A small network was trained on invented records. Each row is its activation on one of them, seen along a few directions.
Records have a field called H. Each example row is followed by its value.
The largest differences between rows may come from other fields.
Random noise pushes rows far along 19 fixed directions. That doesn't count. These rows show it; they differ only by the noise:
[ -64   37 -240   99  601  -64 -161 -113  241 -198    6  -73 -116 -616
   25 -166  270   -5  -23  105 -113 -539 -312  147  104 -478 -481   45
   11  -63  161  220  162  336  312 -177   12 -332 -126]
[ 155  -84 -156 -309   56  212  157   72 -350 -237 -350  141 -144  -94
 -161  110 -100  -93  262   10   18   15  -38  -99  460  145  144 -199
  514 -346  505 -167    5 -256  141  105  117 -299   20]
[  39 -449   60  108  191 -351 -169 -188   87 -238  273  204  117 -624
  494   24  207  -76  120   39  217  -42 -414 -314  -34 -642 -187  -44
  -39    8  175  146  245  185  259  239   96 -227  222]
[ -53   23   93 -159 -449   93 -342   79  543  542  326 -421  273 -202
 -217 -128  593  103 -433 -262 -283   14   32 -543  -37   45 -213  -13
  207  159  249 -109 -497  215 -388 -303  -56   79 -161]
[  44 -190 -234 -104  123  147   -1 -145  -54 -129   -8   -6   36 -511
  -71   10  -25  386   42   40  132 -170   12   50  -20 -262 -121   44
  -52 -302  -93   30  333  -77  241  178  -24 -119  147]
[ 263   59  287 -658 -326 -165 -289  125   36   34   -5 -340   -1 -205
  460  533 -441  498  -67   46  400 -223  -76  280  144  430  224  297
  245   29  176   69  262  -89 -278  510   92 -224  155]
[  58  702   81   91  -36   39 -112  281 -370 -281 -104 -429   79  439
   90 -340  178 -275  440  319  181    2    5  455  118  101  -29  -40
  -78   45 -143 -365   64  222 -281 -312 -179   51 -338]
[ 183  163   70 -326 -190 -206 -171  375 -278  125 -121 -191  493  343
 -138  201  179 -177   -8  228   30 -129  -20 -108  140  255   89 -584
  186  116  222 -177 -542 -285 -116   99  171 -431  -66]
[ 181  -66   71 -216   81  265  209 -304 -357 -540 -109  577 -282   -7
  258  230    1 -204  437   79  465  -75    7 -266    9  -50  177  263
   22   -7  -63   98 -408   25  624 -452 -101   -1  -30]
[ 218   94   90  263  376   11 -213  251 -486 -358 -229  325 -203 -279
   -8  355   52  105  191  144  344 -258   27  374  251    0  -80 -245
   62  -10  425  329  -16   36   35  224   11 -386  327]
[ 104 -241 -236   57  367  -72   30 -223 -213 -380   59   42 -177  204
  105 -257  301 -339   -2  -46 -145   17 -262 -431   89  -81   53  -97
  220 -181  107 -219 -394   22  147   -1 -250 -212 -165]
[  95  265   -4 -189 -202 -289  108   -8  268  -49   79   54  150  307
  245  194  -21  -88  163  413  -30   23  228  -80  -28 -195 -140 -385
 -179  186 -257   22 -196   54  234   30   87 -331  151]
[ -71 -541  -86  189  117  488  -12   32 -119  114  -83  -77 -247 -339
 -285   80  -87  497 -325 -606  102   73  -54  -99  260  387  184  425
  155 -173   -5 -111  447 -312 -344  362  -18  441  393]
[ 288 -176  230  -40  -94  -91 -296 -214  275  -77   96   74 -281  412
  211  591 -341 -379  110  106 -482  -16   53  -56 -302  228   87  258
  480  233    0  469 -679  115  153  191  340 -349 -361]
[-158   99 -265  -87 -393  337   97   83   34  511   52  -60  393 -200
 -388 -420  -97    4 -243   22 -327  347  220  116 -223   83 -198 -247
 -133 -154 -326 -162  199   60 -319  -17   16   25 -284]
[  54  -26   57  257   20  213 -230  394 -474  -90  -37  447    2  161
  -41   75  -81 -262  225  197  357   85  186  166  -33   77   74 -261
  -80  304 -337  -33 -139 -264  245 -118  348 -142  142]
[ 138 -444 -365 -308  180 -100 -110  180 -150 -455 -128  238  394 -124
  -60   52 -325 -142 -133   45 -131  548 -448    9   -3  -32 -129 -634
   78  136  -45 -116  469 -283    7  572  413 -609  258]
[ 114 -108   80 -337   76 -128  282 -122 -201 -306 -151 -101   29   71
  457  105 -440 -240   64  148  229 -164 -467 -132  245   93   52  178
  -70   42 -363 -143  406 -214  435  251  325   73  154]
[  71 -198  158  170 -337  112 -609  245  325  433  563  480 -500  -68
  276 -114 -417 -247 -367  -46 -147  461  292  135 -287  324  -41  161
  344  481 -272   91 -133  252 -245  -12  446 -271  -87]
[-373  -41 -470  -45  225  834  420    4   64  132 -585  279  109 -583
 -553 -200   73   27  223 -230 -153  -13 -110  114  242  -24 -170  -40
 -163 -345  -38  114  428   42  -76 -211 -194  167 -140]
[-148 -135  160  474 -430  225    4  -27   78  345  -35 -397  138   96
  -96  200 -146  -42  270  -48 -378  227  283    2 -134 -127   42  172
   69 -146 -179  152  289 -139 -189  454  213  414 -110]

[-618  590 -471  -92  192  333  190  469  352  663 -626   30   38   47
 -131  -53   -2   28 -644   48 -244 -204  303  176  268  315 -272 -734
 -612  220 -202  334  -70 -122 -275  278 -408 -258   -1] => h24
[ -61  -35  170    4 -360    8 -283   58  181  348  413 -122 -236 -222
  496 -526  -35 -391   -3  208   93 -115 -128 -392  -23 -262  -29  226
  136  -11 -317 -259   89  106  374 -196  282  164 -167] => h11
[  19  660  -97 -362 -190  440 -229  363  291  197 -172  187 -652   34
  399 -120 -312  272  265  510  511 -461  356  512  172  361   94   76
 -265  -44 -622   46  159  173  170 -107 -278 -222  121] => h2
[  91  254  110 -104 -409 -171   59 -326 -161 -189  218 -447  123   88
  356 -267  -26 -195   33  237  -87  232   25 -238 -275 -362 -121   81
  -65 -180  -77 -134   89  162  233    4 -114  134 -319] => h15
[ -61  250   73  165 -137  524 -231  330  562  151 -287  247 -371  244
 -118  485  -33  137  -35   -7  -97   26  304   26   34  329 -107 -208
 -262  385 -294  549 -293   76 -129  126  -54  -24  407] => h6
[  39 -186  -68 -162  -78 -448  349 -437  587  286  173   41  283  117
  -12  101 -454  -83  262  218 -595   34   25  238 -374 -141  -70  127
   24 -174 -349   78   67  198  -40  132  318 -219 -271] => h18
[ 519 -184   -7  166  158   50  180 -157 -692  -20   88  508 -143 -359
 -634   70  -91  234 -185  161   62 -344  339  -18   72   39 -167 -222
  177 -497  117   12 -330 -191  560   10  389 -227  407] => h23
[-232   20   64  480 -159  440  -14   -6   43  415  123  421 -309 -773
   46 -347 -100  180 -473 -225  105  203  157   66 -114  -64 -343  119
 -472   -8 -207  360  502  394 -212   93 -195  432  316] => h17
[  48 -255  153  180 -230  213 -136  139  246  173  134  352  171 -304
 -255  -36  222  133  347 -114  201  184   -7 -150  -97 -144  -24   16
 -124   42 -193 -105   87   50 -125 -218  241  216  388] => h9
[-384  274 -317  -77  104  343 -174  366  163  187 -407 -251  196 -275
 -241  -40   99   28  597  389   53 -485  212  333  157 -500 -144 -294
 -104 -154 -160   26  363 -342  507 -167  231 -248 -162] => h16
[  35  210  344   99 -244 -129  348  -32  138   47  140  365   40 -205
 -205  257   56  177 -541 -264   86  373  244 -125  157   76 -381  -83
 -223  498  336  171   17  273 -162 -420  207  321  597] => h6
[-170 -469  -61  366  -69  268 -838  567  310  622  226  178  110 -114
  105  -53   29 -109  -77    3 -129   21  -91   63 -344  119   29 -257
 -123  257 -619  289 -135  -74 -370  644  132 -322   27] => h12
[-166  369  -39  -13   81 -150  367  -45  118   20 -259 -188  -36  114
  144  -85   22 -393  -40  202 -193 -151  -33 -314  367 -221 -293 -284
  -87    1  103  -27  -25  -59  384    1  154   -8   14] => h24
[-617  -82 -282  440  471  -68  259  115   68  216 -264    8  -10  101
 -224   49  294 -152  106 -259 -280  -59  352  107  295 -296   46 -153
  144   85  501   52  -43 -273  -84 -187  -77  -44 -256] => h16
[ -74  329  -58  280 -149 -205  120   54   28  697  259   -3  194 -591
 -136 -741  302    7  -28  345 -164 -285  194  179   72 -417 -400 -391
 -161 -539  139 -113  208  459 -166  -81 -167 -104  -83] => h22
[ 214 -410  169 -190 -286  513 -437  147 -176  208  -56  239 -208 -446
   99   40  -39 -224 -224 -167  137  -45 -363 -589   22  346  131   28
  238 -106  118  239 -346  -80  102  338   26  -68   81] => h19
[ 191  198  338  137  -60   95 -404  -83   25 -191   79   54 -275 -426
  327    1   98   35  289   86  271  -97 -147  160 -174 -154 -120  314
 -123  -88  185  343   41  560 -120    3 -269    7  -21] => h19
[-593  529  -64  577  545  264   24  130 -663  -42 -473 -293 -498   11
  182  -26 -100 -279 -683 -254  -41 -295   96  547  200  260 -130  212
 -147  322  420  562  111   39 -106  -24 -473  278 -560] => h18
[ 202  -56  301  433  295   50 -169  263  189 -268  151  370 -293  -23
 -256 -310  101 -696  193 -259 -224  380 -491   23  383  151 -359  170
  475  464  318 -248  110  491 -246 -663  728   86  143] => h15
[-297  143 -381 -321  368 -394  360  381 -642 -785 -464 -156  751  463
 -185  233   59  150 -188  -15  420  510   -2  130  323 -249   -8 -901
 -295  532  265 -551  506 -919  198    3  226 -272  443] => h14
[ 403   54  102 -585   31 -306 -166  -91  104 -127  -97 -220 -281  154
  487   76   34   31  193  109   41 -377 -450 -105  209  426  379   53
  396 -492  450  -78 -424  321 -469  525 -577 -479 -154] => h13
[ 115  556  103 -165   61   26   50  489  -56  340 -112  230 -110 -234
 -255 -400  -14 -100  -81  179  287 -333  -26  330  533  296 -226 -236
   52   39  223 -368   72  164 -116 -557  355 -144  213] => h3
[-181  107   56  379  374    7 -130  301 -430   63 -113 -173   76 -127
 -201 -332  284 -242 -113  -57  166 -412 -248  163  204  -32 -113  -25
  -50   84  113 -144   61  -34   15 -254   97  172 -143] => h13
[ -81  606   48  127  167 -346  339 -146 -712 -315    1   88 -160 -283
  473 -263 -250 -172  302  573  450 -301  306  701   26 -578 -148   57
 -180 -225  166   68  499  161  594 -315  -75  -80 -322] => h11
[-317  118 -306 -110   -6  184   22  274  623  788 -289  403 -133  -22
  191  -79  -28   56   18  179  -34 -264  208  -55   99  128   55 -513
 -382 -174 -344  157 -225  -21 -246  407 -353 -423  171] => h3
[  87  -53  196  116   26 -213 -366  512  422  289  143  264  -32  264
   52  370 -210   59 -410  -29    2   94  -33  198   33  477  -85 -344
 -163  704 -223  221  -90    7 -414  353  364 -299  573] => h7
[-100  -95 -207  338  261  -21 -357  231   95 -268  378  185   22  379
  116 -420  337  188  242  -71  414  346   22  321 -289  -74  157   65
 -464  362 -723 -446  130  146 -418 -255 -343   85  184] => h12
[-103  130 -210   -7 -147  544 -268  186  271 -240 -234 -348  105 -229
 -159  -70  158   80  269  111  -63   63  -93 -122  -21 -367 -337 -159
 -242   58 -460   55  454  -78  383  -20  171  135  161] => h5
[-189   -3 -326 -217  -38  551   21   39   -8    9 -466 -138  180 -214
 -226  327  -33  411   29  -73  -35  -86  109   93  -26   96   67  -78
 -189 -231 -126  349  139 -193  -31  353 -339  -51  -50] => h10
[  62  -18  284 -106  -86   -5 -110  185 -255  -88   40  460  419 -322
 -114  233  119   87  367  153  707 -184   21  129 -191 -210  -19   12
 -249  344 -109  -13  -85 -157  403 -637  482   30  199] => h2
[-213 -297  -83  402  538 -291  112  245  184   81  -93  479 -104  348
   27   43  -77 -580 -124  -70 -237  -20 -286   60  253   61    0 -296
   43  518  -17  126    9 -100   54  -20  349 -184  150] => h22
[  78  643   83 -117 -250  -34 -104  270    3   97 -454 -347  355   62
 -214   21  607 -369  174  325 -383 -132  -93 -304  324 -117 -334 -865
  109 -203  807  207 -599  262 -258  121 -252 -409 -176] => h20
[  86  111 -211  219  -96  354 -244  239  -67 -257 -139   79 -396  223
 -206 -147 -202   92  233   57 -164  586  375  183   89   59   -7 -291
  255 -165   41 -267  264 -175 -180  274   88 -224  173] => h1
[-105 -196 -221   43  184  276  112  -62 -620 -346 -330  285  379  172
  -47  244 -388 -131 -103  -33   29  352 -130  279 -440  204  142 -164
 -440  142 -474  333   71 -219  -33  405 -116  -58 -177] => h10
[-311  154 -180  392  233 -461  246 -498   88 -339  204 -256 -397   11
  595 -275   17 -187 -473   38 -314  205  110 -249 -115 -656 -349  -27
 -202    5  163  149  240  179  355  219 -326   35 -109] => h8
[  22   -6  -83 -121   31  -23  216   65 -146  282   49  622  102   27
 -291 -360 -141 -454 -221  -71 -248  396  -51  225  -41  407  -29 -200
  164   97  173  -98 -279  289 -448 -405   85 -252 -377] => h20
[ -86  137  175  328  245   91  -15  190 -150  121 -195  -18   -8  202
  -57  101  205 -209  102  -64  100 -382 -166   93  198  241  106   75
 -142  132  -78  108 -263   42 -187  -77  -70  195  -14] => h23
[-184  395 -280   73    2  235  368   70   80 -150 -478    5 -129  109
 -341  434 -118   94 -793 -100 -517  306  337 -236  350  105 -454 -701
 -202  290  334  531   -2 -167  152  341  -57 -159  457] => h1
[ 370  -37  153   35 -408  254 -215   68 -371   46  263  107 -317 -340
   47 -463 -102   68  291  140  203  157   88   -7   50   97  110  151
  307 -495  -66 -332  218  119    1   66  105   57  123] => h5
[-272  -25  -47  -53  -72  -31   84   -1  410   77  214   16 -704 -226
  742 -473 -291 -214 -240  -78  119  179 -153 -275  393 -105  -42  265
  109   83  -85 -289  694  101  156   36   43  202  172] => h8
[-175  275  -97  312  -49 -517  362 -224 -234  148   55 -245  -32   90
  294  -85  -96   33 -544  216 -244   56  379  -42  -73 -420 -179 -475
 -293 -182  235  197  133  -62  109  571 -345  -49   22] => h9
[-219  186 -369  -37  190  306 -291  256  353  302   46  187 -780 -297
  304 -492  -39   68  102  102   74 -206  194  290  282   57   35   44
  239 -270  -14  -89  210  230 -167   15 -426 -405 -150] => h4
[ 237  293   -9 -362 -203 -171 -200  351  271  227  170  -75  366 -253
  -70 -432  328  141    4  336  188  -87 -250 -112  158  -86 -290 -540
 -236  -97 -178 -464   77  221 -202  -82   73 -321  386] => h14
[  12 -460  125 -217   54  191  -64  113 -416   19 -105  399  260 -264
  -11  400 -116  -22 -233 -320  378  -22 -301 -146  -38  371  193   74
   19  259   28  253 -124 -267   39   63  144   55  123] => h21
[ 233  195  492  205  412 -767  -95   -2 -570  -89  -76 -412  632 -152
   87  290  -68  -90   71  285  178 -749 -558  659 -116  -82 -160   90
 -212   70  243  320   61  180 -127  270  281  -60 -178] => h17
[  75  207  318  346  -72 -225 -122  -34 -197  337  371 -372  -74 -167
   30 -419  251 -283 -807  -70 -168 -229 -218 -347    7   48 -386  104
  -56  101  128  -22 -232  278   16 -149   50  322  -61] => h4
[-425  137 -446  168  -30  375  285  -34  338  246   22  211 -345   93
  -66 -414   56 -100 -607 -205 -384  471  308 -255    4   33 -223 -307
 -262  130 -255   75   96  146  -85  -91 -438  119   -4] => h21
[ 171 -265 -147 -453  186  342 -239  106  132 -504 -154  614  -44 -188
 -143  574  -49  425  129 -102  501  -13  -26   54 -141   98   72   40
 -164  378 -216  274 -139 -210  398 -253  100 -281  424] => h7

Here are new rows. What is H for each?
[ 176  -89  -42  332  587  -64  355 -354  294 -285  -79   89 -318  395
 -276 -117   12 -196  -86 -125 -419 -178 -452 -131   52  214 -146  259
 -198  -43 -344  -10 -216  298   -4 -116  -29  278  168] => h8
[  17  -89    0  434  289   88  -85  185 -170 -728  -19  253  -75  173
 -240  127  537  119  165 -170  431  303   47 -183  155 -310  -86 -189
 -204  440   74 -154   68 -203  284 -457   76  214  626] => h2
[ 274  138  118  314 -350  160 -594  583 -417  375  284 -421  282 -196
 -486 -659  301 -121 -668   98 -115   67 -206 -160    0  235 -328 -487
    8  -66  -87 -326   -7    1 -254  120  285   91  191] => h11
[ -30 -127 -130  239 -341  663 -339  269  -69  709  194  387  -12 -534
 -466 -625  313    6 -132 -143  -87  189  111  -45 -204  238   17 -130
   79 -379  -76  -27 -186  347 -488 -156 -342   67 -186] => h21
[-213  288  189  233 -140   41  247  223 -242  113  -37 -243  390  113
 -637  -24   42  125 -507 -254  105  188  229  192   20   49 -214   34
 -233  515   65 -247  264 -350   61 -679  492  694  125] => h8
[-273  211    8   71 -142  -40  391  -92  524  213 -182  185  263 -210
 -125    3   79 -589  540  144 -470  138   38  -69  139 -580 -346 -231
  153   42  420  220   90  291  197 -451  443  -86 -327] => h3
[-157  433 -326  185  598 -238  343 -171  268 -100   30  -39 -209   -4
   80 -548  560 -199 -552   81 -291 -310 -218 -284  317 -178 -517 -400
 -440   13   66   41 -251  597  -10 -207 -639 -183  149] => h16
[  31   33  231  335  693 -382  293  158 -192 -114 -508  403   69  119
 -206  530 -255 -217  225   48   11 -409 -329  621  235  164   18 -161
 -125  182  403  396   16  -33 -158  147  328 -130  173] => h8
[ -16  146 -136  200  275 -237  -80  126  -25 -359  162   41 -240  224
   -9   92  189  326   74  107  254   43  492  164  180 -264 -122 -182
   33  215   63 -180    9 -154  177 -190   54 -216  372] => h20
[-123  135  103 -235   -9  -30  358 -341 -112 -222 -143  118   81  -42
  321  232  -42 -138  435    9  136    0   49  124  -23 -123  160  320
   51  -76  266  206  -98  234   42 -263 -259   18 -482] => h10
[-152  548 -125   26 -219 -167  -47  229  -89   17    9 -208 -671  820
  431 -191 -312 -274  -46  275 -116  387  734   94  249  139  244 -259
  384   78  166 -422 -155 -287    4  133  -31 -256 -197] => h24
[-159   93 -150  526  429 -483  126 -191   -6 -166  323  -77    2  523
  282 -329  179  -12  -20   88  -48   72  150  309 -213 -192   -8  -12
 -483  107 -517 -208   94  214 -277   91 -422   62  -46] => h23
[ 364  153  271 -189 -141 -234  -33 -101  490  235  245   90 -288  108
  264  -20 -226  -25  386  162 -106 -156  -28  161  149  343   51  313
  286 -212  -70 -152 -208  506 -431   25   69 -213  -13] => h1
[ -88 -353 -252 -205  -50  184  -80  347  280  793 -119  287  220 -197
 -191 -291  196   21  210   60    4 -310 -154 -265  176  134  290 -477
   16 -461 -114 -229 -190 -196 -335  325 -157 -332  104] => h15
[ 294   82   14   35  377 -353  691 -677 -247 -547  114    2 -230  448
  -93  155  322  277   63    8  137 -360  208 -346  106  -84   46  284
  -87 -303   64 -167 -546   46  443 -399 -389  255  237] => h2
[ 100 -148  350 -220 -591  304 -497  -32  161 -501   53 -576  306 -401
   -7  233   51  133  195 -294   40  621 -310 -275 -185 -243 -212  457
  288  281  270  -24  505   23  -56 -102  499  403  -16] => h20
[ -88 -115 -233  266  122  267 -342  280  224 -178  -85  500 -578 -218
  -35  368  -80  237  112  -60  -65  318  477  278  105 -118    1 -250
  311  126  432  436  149  -25  -51  267 -115 -461  285] => h4
[  73  159  276  229  -31 -488   78 -376  319 -534  337  362   42  -48
  479  488    4  125 -328  -68   -4  616  123  131 -383 -316 -403  -18
 -502  660   87  626   89  660 -203   65 -213  -51  348] => h23
[ 455 -315  306 -230 -397 -108   34 -442 -184 -434   74 -620   97  215
  184  160 -328  -51  452  -65 -239  387 -367 -194 -129  147  335  497
  493 -493  197 -199  268   29 -233  609   91  239 -177] => h16
[  40 -483 -107 -227  190   14  426 -285 -405 -296 -195  118 -387   29
   -2  372 -539   11 -670 -453 -175  248  -93 -226  299  404  242  196
  505   56  460  138  180 -498  305  336  146   65  134] => h5
[-248 -194  -21  503  518  -52  169   79  122  435 -104  160    4   71
 -376  -54  346 -396   85  -85 -346 -532  -77  -39  221  -95  -31  -76
  183   11  185  157 -418  -44  135 -310  169   12 -205] => h22
[-223  -56 -422 -156 -133  154 -231  126  -13 -291   32 -356 -108  185
  175 -355   99 -132 -205 -132 -279  661   97 -292   69 -149   56 -345
  364  -17  279 -291  190 -191 -126  257 -275 -283 -283] => h15
[ 248 -127  100 -727  -73 -231 -392  309 -312  165  315  199  544 -241
   -7 -189   34  123 -269  -42  553  -43 -315  233 -209  484  213    5
   70  240   38 -391 -289   34 -416 -392   85 -389 -210] => h16
[ 135   66  -27 -126  -51 -256  545 -578 -407 -102   56  555  -12  191
   92   66 -314 -151  165  265  -26  130  378  230 -492 -103  226   52
  -62 -314   92  203 -429  165  265 -219 -299 -157 -524] => h2
